A small network was shown many inputs. Here are its activations along a few directions, one row for each input.
In each table, some parts of the input vary, and every possible input appears once, in random order.
Descriptions start from the smaller parts, as in this example, which fits no table here: line(4) and (point or ring(9) or (values(3) and ring(5))).
Shared parts are said once, and a part with two or three values counts as separate values.
(in the rows, 128 means zero)

Other details of the inputs vary at random and push rows far along three fixed directions, the same in every table; ignore that.

A family of inputs:
R1: [140  87  98 103 209 150 151 125 148 101 187]
R2: [126 161 128 104 127 132 106 128 137 118 115]
R3: [163  75  77 127 136 133 154 147 198  98 145]
R4: [133 149 144 191  92  93 130 131 100 150  79]
R5: [108 194 117  57 122 146 130 120 167  96 114]
R6: [130 134 167 175  93  94 153 118 102 154  79]
R7: [124  98 126 120 172 126 121 135 144 119 139]
R8: [143  83 122 101 191 155 152 104 135 117 183]
R9: [108  64 186 164 159 146 104 144  53 166 154]
R10: [124 203  92  81  66 139 116 136 171  98 110]
R11: [ 89 143 174  72 167 145 106  99  98 128 125]
R12: [121 102 119 123 185 137 115 109  98 140 170]
R13: [159  86 140 146 112 155 143 158 130 134 159]
R14: [147  81  83 110 168 146 105 148 156 104 183]
R15: [103 153 128 104 116 118 123 123 141 127 103]
R16: [104 126 184 157  83 129 117 140  68 173 111]
R17: [101 136 196 162 143 104 130 108  63 156  89]
R18: [161 190 120  98  43 137 166 126 204  90  75]
R19: [129 112 116 119 178 137 123 117 108 128 164]
R20: [109  57 176 165 159 105 114 121  80 155 106]
R21: [146  63 110  93 164 152 141 114 161 113 167]
R22: [146 130 120 198  27  76 134 148 138 151  43]
R23: [142  85 111 208 107  90 129 148 106 150 121]
R24: [146 153 129 125  33 151 154 143 148 141 122]
R25: [113 220 118  82 125 151 115 120 132 100 139]
R26: [ 75 150 158 154 143 104  84 113  50 171 127]
R27: [142 209 171 149  63 106 163 120 138 127  60]
R28: [107 197 118  55 117 150 105 112 140 110 120]
R29: [ 98 214 146  74 162 148 131 108 128 105 128]
R30: [161 107 110 163 139 112 165 142 161 118 134]
R31: [ 80 206 118  47 124 154  79 110 126 118 142]
R32: [104 155 177 172 148  99 103 121  61 160  98]
R33: [ 81 157 142  75 161 142  79 102  95 139 135]
R34: [172 115  68 172  68 107 156 150 167 122 132]
R35: [ 86 156 173 162 159 104  83 125  50 157 121]
R36: [192  83 111 169  70 108 173 148 196 113  96]
R37: [118  77 133 185 152  93 139 125 101 163 128]
R38: [163 100  95 155 130 123 149 134 142 120 139]
R39: [146 103  87 149  99 120 116 153 157 118 130]
R40: [135  83  82 130 124 126 109 145 146 124 154]
R41: [143  73  93  95 194 159 110 130 147 102 179]
R42: [112  92 111 111 157 127 122 122 143 132 144]
R43: [152  95 142 147 159 132 157 121 129 120 138]
R44: [116 193 150  55 102 189 131 130 127 112 148]
R45: [160 111  90 155 109 110 175 138 172 121 127]
Description of these inputs: line(5) and (point or (values(2) and line(4))).
Changing only the line(5) part turns R19 into R32. The same change can be made to R34. Which row results? -> R35
Changing only the line(5) part turns R26 into R23. The same change can be made to R37. Which row results? -> R1
Change only the line(4) part in R43. List by row number the other rows that result. -> R4, R25, R29
Change only the values(2) part in R6. List by row number the other rows that result. -> R11
Change only the line(4) part in R18. List by row number the other rows that result. -> R3, R39, R41

A family of inputs:
R46: [117 126 123 149  95 100 123 135 133 143 102]
R47: [141  84 138 142 143 123 144 123 131 136 120]
R48: [121 158 145 119 138 138 131 127 111 125 128]
R49: [151 145 120 125 113 126 147 125 158 110 120]
R50: [135 140  97  25 164 202 114 134 177  79 203]
R51: [148 130  88 113 118 142 138 130 159 116 146]
R52: [144 145 121 125 115 124 148 132 164 115 120]
R53: [145 120 122 143 133 119 144 136 143 118 118]
R54: [115 124 162 121 152 142 136 121  97 133 132]
R55: [113 134 155 129 152 132 124 126 103 140 140]
R56: [103 132 133 127 160 119 108 122 106 129 122]
R57: [132 110 102 131 114 115 122 130 144 133 121]
R58: [104 152 155 148 134 116 111 128  83 143 112]
R59: [127 131 119 154 104 101 122 127 131 141  95]
R60: [144 133 113 114  86 145 117 145 152 123 124]
R61: [103 196 138 119  99 125 119 124 111 130  99]
R62: [110 136 139 130 164 119 110 125 106 125 123]
R63: [115 132 148 123 163 124 115 117 108 137 123]
R64: [120 122 133 117 174 130 111 116 115 119 147]
R65: [134 113 103 134 106 125 126 134 134 138 133]
R66: [140 123 118 146 118 124 137 138 138 130 137]
R67: [120 128 124 152  86 110 127 139 124 149 114]
R68: [133 149 130 134  70 131 118 151 136 125 100]
R69: [115 144 148 108 112 146  98 131 111 128 129]
R70: [133  82 104 140 157 120 127 133 144 126 149]
R71: [129 112 103 135 118 115 127 137 141 123 120]
R72: [102 132 139 129 146 128 112 125 103 142 139]
R73: [139  78 103 135 138 132 126 132 127 131 164]
R74: [144 100 122 157 134 121 130 132 118 132 144]
R75: [133  99 122 155 145 110 127 135 134 132 131]
R76: [138  87 139 146 147 122 149 129 128 126 120]
R77: [143 144 106 127  99 131 139 127 147 119 131]
R78: [153 147 122 128 103 135 151 128 147 117 132]
R79: [115 136 139 128 151 130 110 122  99 140 136]
R80: [119 145 160 105 138 135 136 107 121 121 116]
R81: [114 172 155  88 126 141 143 113 143 116 113]
R82: [152 138 134 119  98 143 163 122 147 117 127]
R83: [133  94 115 152 139 111 124 125 128 130 130]
R84: [112 134 138 126 160 120 105 118 107 135 124]
R85: [135 153 149 136  79 128 160 129 141 134 103]
R86: [153  84 115 141 154 136 139 133 131 132 158]
R87: [123 173 149  89 116 153 142 112 128 124 120]
R88: [129  88 113 145 130 111 120 128 127 134 132]
R89: [102 127 131 122 141 130 108 129  96 138 137]
Changing only one part turns R77 into R51. The same change can be made to R83. Which row results? -> R59
Changing only one part turns R84 into R64. The same change can be made to R86. Which row results? -> R78
What is each input in this table made of? -> values(4) and (point or (values(2) and line(5)))
Which other rows agree with R54 in the values(4) part? List them by row number. -> R48, R53, R56, R58, R61, R62, R68, R71, R76, R89
Change only the values(2) part in R72. List by row number the other rows that result. -> R70
Change only the line(5) part in R55. List by row number the other rows that result. -> R66, R67, R72, R85
